Each row below holds a small network's activations on one input, seen along a few directions.
In each table, some parts of the input vary, and every possible input appears once, in random order.
A made-up example of a description, with smaller parts first: one of 2 separate values, together with either a single point or one of 11 places around a ring or (one of 4 places along a line, together with one of 8 places around a ring).
Shared parts are said once, and a part with two or three values counts as separate values.

Other details of the inputs vary at random and push rows far along two fixed directions, the same in every table; ignore that.

Rows:
R1: [-16.0  28.1 -12.7 -27.1  -7.7 -25.2 -20.6 -13.8  19.9 -24.6  26.0  28.4]
R2: [ 25.8 -34.4 -61.8  31.1  56.1 -23.0  23.6 -11.5  -9.6   6.7  -6.9   4.9]
R3: [ -8.8  24.5  -8.4 -35.5 -12.4 -24.6  -2.6  -7.1  38.2 -11.2  22.9  25.5]
R4: [  0.4  23.4   7.5 -29.7 -13.9  -7.0   4.6   6.3  27.0  -3.6  14.8  22.3]
R5: [ 46.4 -42.4 -45.7  27.9  48.3   4.0  28.9   6.8  -3.8  15.0 -23.2   0.2]
R6: [-20.4  21.7  -9.9 -28.4 -20.3 -37.3  -3.4 -19.6  36.3   0.0  21.9  18.4]
R7: [-13.9  -0.2  29.4   9.1 -10.9   7.2   4.7   6.1 -22.3  10.7  -3.7 -18.4]
R8: [ 24.8 -35.3 -49.7  44.0  55.9  -3.1  25.4  -0.4 -29.7   8.4  -5.6   3.0]
R9: [ 29.3 -42.2 -67.9  29.6  48.4 -18.5   7.2 -22.9   6.4   7.4 -19.7  -3.5]
R10: [  2.2  -4.6  23.9   0.3 -16.1  20.0  -2.8  11.4  -6.1   0.7 -17.5 -21.2]
R11: [-10.2  -4.3  56.5  30.8 -20.8  52.2  -9.4  25.3 -59.7   0.4 -22.8 -39.3]
R12: [ 26.8 -38.4 -65.6  28.4  42.8 -28.0  24.6 -18.0   6.2  14.2 -18.4  -5.2]
R13: [ -6.9 -17.1  63.1  30.1 -40.2  48.2  -7.2  18.0 -45.0  14.3 -53.4 -71.1]
R14: [-11.7  13.2   7.5   1.6   0.5  12.5 -22.0  -0.9 -14.0 -16.5  15.7  12.0]
R15: [10.6  3.1 16.5 -8.4 -5.2 20.4 -6.1 10.1  5.8 -0.1 -5.2  1.5]
R16: [  0.9 -19.3  72.0  25.1 -28.2  64.8  -8.7  27.2 -42.9  13.5 -46.3 -63.5]
R17: [-41.0  53.4  57.5 -57.3 -63.1  -7.8 -16.8   3.4  34.6  -8.4  31.9  14.6]
R18: [-13.0  20.1  -9.3 -18.8  -0.2 -14.3 -26.2 -15.2  13.9 -21.8  21.4  22.4]
R19: [-26.1  37.2 -10.8 -29.2  -5.0 -31.1  -7.0 -11.1  20.6 -14.0  51.7  48.0]
R20: [  0.7  13.5   7.8 -23.8  -8.0  -9.3  14.0   5.8  24.2   9.1  16.3  21.0]
Each input here is: one of 4 places along a line, together with one of 5 places along a line.
Changing only the place on the line of 4 turns R19 into R11. The same change can be made to R17. Which row results?
> R10
Which other rows does R15 become when the place on the line of 4 takes its other values? List them by row number.
> R4, R5, R20
Which other rows does R15 become when the place on the line of 5 takes its other values? List them by row number.
> R9, R14, R16, R18
Which other rows does R12 become when the place on the line of 4 takes its other values? List them by row number.
> R6, R9, R13

Rows:
R21: [ 27.9 -30.8 -61.0  15.9  22.4 -22.7  31.6  -1.0  16.7   7.5 -28.3  -7.4]
R22: [ 32.3 -22.8 -41.2 -21.1  34.9 -24.0  20.1  -5.8  42.0   5.9  -7.0   9.5]
R23: [ -1.7 -45.4  39.8  35.5  13.4  41.9  -6.1  12.4 -45.6  10.0 -32.3 -61.8]
R24: [  0.4 -16.7  34.0  34.8   8.3  19.0  29.5  20.5 -52.6  29.5 -16.7 -36.3]
R25: [ 44.3 -29.2 -39.8  28.1  37.9  21.3  16.4  10.7  -8.7   3.4  -8.8   7.2]
R26: [ 51.7 -62.8 -76.5  44.7  66.1  -8.5  37.2 -12.0  12.8  37.9 -38.9  -6.8]
R27: [ -2.7   3.6 -31.4  11.0   3.7 -15.5 -12.8  -7.0 -17.2 -21.8  -3.0  10.8]
R28: [ -9.3   4.6  58.7   4.1 -41.9  28.4  -8.6  17.1 -16.8  18.7 -19.4 -39.2]
R29: [ -1.0  40.0 -52.0 -32.7  30.9 -37.4   7.0  -2.0  33.2 -29.4  66.0  83.2]
R30: [-35.6  52.0   7.3 -36.2 -46.5 -36.9 -20.5 -12.6  15.7 -26.7  19.0   6.2]
R31: [ -7.4   1.8  56.8   9.4 -37.6  45.1 -24.4  19.7 -28.4   6.3 -15.4 -19.5]
R32: [ 22.0 -58.9 -39.6  42.2  39.6  10.7  13.7  -7.0 -11.5  21.4 -10.3 -17.8]
R33: [ 18.4  -5.6 -74.1 -10.8  51.0 -62.0  43.2 -19.1  39.0   8.3  37.0  60.4]
R34: [  1.6  24.1  16.6 -25.8   1.9  10.9 -20.1  10.7   8.2 -32.8  12.8  15.2]
R35: [ -5.6   6.0  25.5 -16.2  -2.4  -6.4  -9.6  -0.9  -1.9  -4.1  -5.6 -19.2]
R36: [-22.7  21.2  51.4   4.3 -34.1  16.3 -21.6  -4.9 -17.9  10.2 -13.4 -30.3]
R37: [ -1.1  -4.5  31.2   1.1   3.1  20.4 -24.0   9.4 -25.1 -10.0 -12.1 -12.1]
R38: [-12.4  29.2 -36.8 -31.1 -17.3 -54.3   2.5 -20.9  44.2 -24.0  18.1  33.0]
R39: [-22.7  57.0   5.3 -34.2 -38.6  -6.0 -25.9   3.9  11.5 -49.3  25.2  26.9]
R40: [ 19.8 -23.7  15.3  49.1  17.3  55.7  -1.6  14.6 -48.9   8.4 -36.5 -32.5]
R41: [  1.7   4.6   4.8 -17.1  -2.8  -6.8  29.3  15.7  18.4  19.1  10.6  14.1]
R42: [ -4.7  19.6  30.8 -29.5 -43.4   0.4   0.5   1.0  30.5   6.6   6.3   5.5]
R43: [-23.5  35.3  40.6 -25.3 -45.0  -0.8 -16.8 -11.9  21.2   2.3   4.6   2.8]
R44: [-36.8   9.3  17.7   3.6 -33.5   2.8 -21.5  -3.7 -15.1 -18.8   2.7 -24.3]
R45: [ 10.2 -18.6  72.6   6.5 -50.8  60.4  13.4  35.2 -12.5  35.1 -47.9 -58.6]
R46: [ 40.6 -55.1 -70.6  56.4  86.7  -7.8  38.8  -1.0 -43.4  21.3  -2.8  18.9]
R47: [ -5.5   4.0   3.3  12.9   2.3  12.9 -26.0 -14.8 -18.8  -1.6  -2.6   6.9]
R48: [-35.8  26.4 -21.8 -27.0  -5.7 -28.5 -36.1 -37.7  38.2 -17.4  45.6  35.8]
R49: [  6.5  -2.2   7.9 -20.3   4.0 -15.1   5.3  -4.1  23.0  -2.6  -5.5   0.0]
R50: [-48.8  37.8  25.4 -32.2 -23.9 -13.7 -12.8  -4.5   9.9 -13.4  58.6  29.4]
Changing only one part turns R42 into R31. The same change can be made to R43. Which row results?
> R47
Describe the family of inputs behind these rows.
> one of 5 separate values, together with one of 6 places along a line
Which other rows does R30 become when the choice among 5 separate values takes its other values? List them by row number.
> R24, R28, R35, R36
Which other rows does R26 become when the choice among 5 separate values takes its other values? List them by row number.
> R21, R22, R41, R45

Rows:
R51: [ -6.1  11.7   5.1 -12.6  -6.6   1.3 -15.1   2.8   0.4 -20.2   4.0  -0.7]
R52: [ 19.7 -36.8 -47.2  34.3  52.9 -14.9  22.3 -10.7 -11.9  17.7  -6.3   0.6]
R53: [ -7.3   9.6  -9.6  -4.3 -11.2 -14.9  -9.0 -13.3  11.5  -7.9  -0.7  -0.6]
R54: [-17.0   7.1  10.1  -5.9 -10.5  -9.1   6.5  -0.7   2.0   5.2  18.1   2.7]
R55: [ -3.0   8.9  11.5 -15.1 -13.7 -13.2   1.2  -4.0  13.5   7.9  -2.0  -1.0]
R56: [-15.0  10.8  11.3  -5.3  -4.4  -0.3 -15.5  -9.8  -2.4  -3.2  11.1   4.7]
R57: [ -0.6  -0.2  13.2 -17.9  -8.3   3.4  -6.1  -3.0  24.7   3.8   2.4   0.9]
R58: [-10.3   5.0  -6.3 -13.0  -4.0 -12.9 -16.8 -11.1  11.7 -13.7   4.8  -2.1]
R59: [ 39.7 -33.6 -51.2  20.8  42.2  -3.6  29.6   2.6   7.4  17.2 -13.3   7.3]
R60: [  6.3   4.8  13.6 -18.9  -4.7  10.1  -2.9   7.4  18.8  -3.6   5.0   9.8]
R61: [ -3.5  17.3   0.3  -5.4 -13.5  -2.2  -7.5  -0.2   1.7 -15.0  -0.1   2.7]
R62: [ 29.4 -32.6 -55.9  24.9  40.2 -15.2  30.0  -1.3  -4.4   5.7 -15.8   3.1]
R63: [  3.8  14.0  11.8 -16.0  -9.9  -6.1   4.4   6.5   7.6   0.5   0.7   7.8]
R64: [-12.3   7.1   2.4 -10.1 -20.1 -12.2   0.6  -5.0  10.7  -1.2  -2.6  -4.3]
R65: [  7.9 -12.4   7.7  23.8  18.0  22.7   1.6   7.8 -32.6   3.0 -10.2  -9.9]
R66: [ -2.0   6.5   6.3 -14.4 -17.6  -0.6   0.4  -1.4  22.6  10.1   0.2  -0.2]
R67: [ -2.0 -25.4  76.7  46.6 -20.4  65.7  21.6  42.6 -74.5  25.6 -39.1 -66.1]
R68: [ -8.1  18.0  -3.8 -10.2   6.4 -10.0  -1.1   0.3   2.9  -8.4  21.8  24.2]
R69: [ -6.5  13.1   1.9  -1.2  -5.3   9.6 -20.5   0.6  -7.8 -15.5  12.4  14.7]
R70: [-13.1   7.2   2.0  -0.2  -9.5   2.3 -23.7 -10.1  -1.8  -7.8   9.7   6.4]
Changing only one part turns R70 into R69. The same change can be made to R53. Which row results?
> R61
Describe the family of inputs behind these rows.
> one of 2 separate values, together with either one of 4 places along a line or one of 6 places along a line
Start at R60 and move only the place on the line of 6, one step at a time. The first step leads to R59. Which rows follow, in order?
> R63, R62, R61, R51
Which other rows does R53 become when the place on the line of 6 takes its other values? List them by row number.
> R55, R57, R58, R64, R66
Start at R69 and move only the place on the line of 4, one step at a time. The first step leads to R65. Which rows follow, in order?
> R68, R67
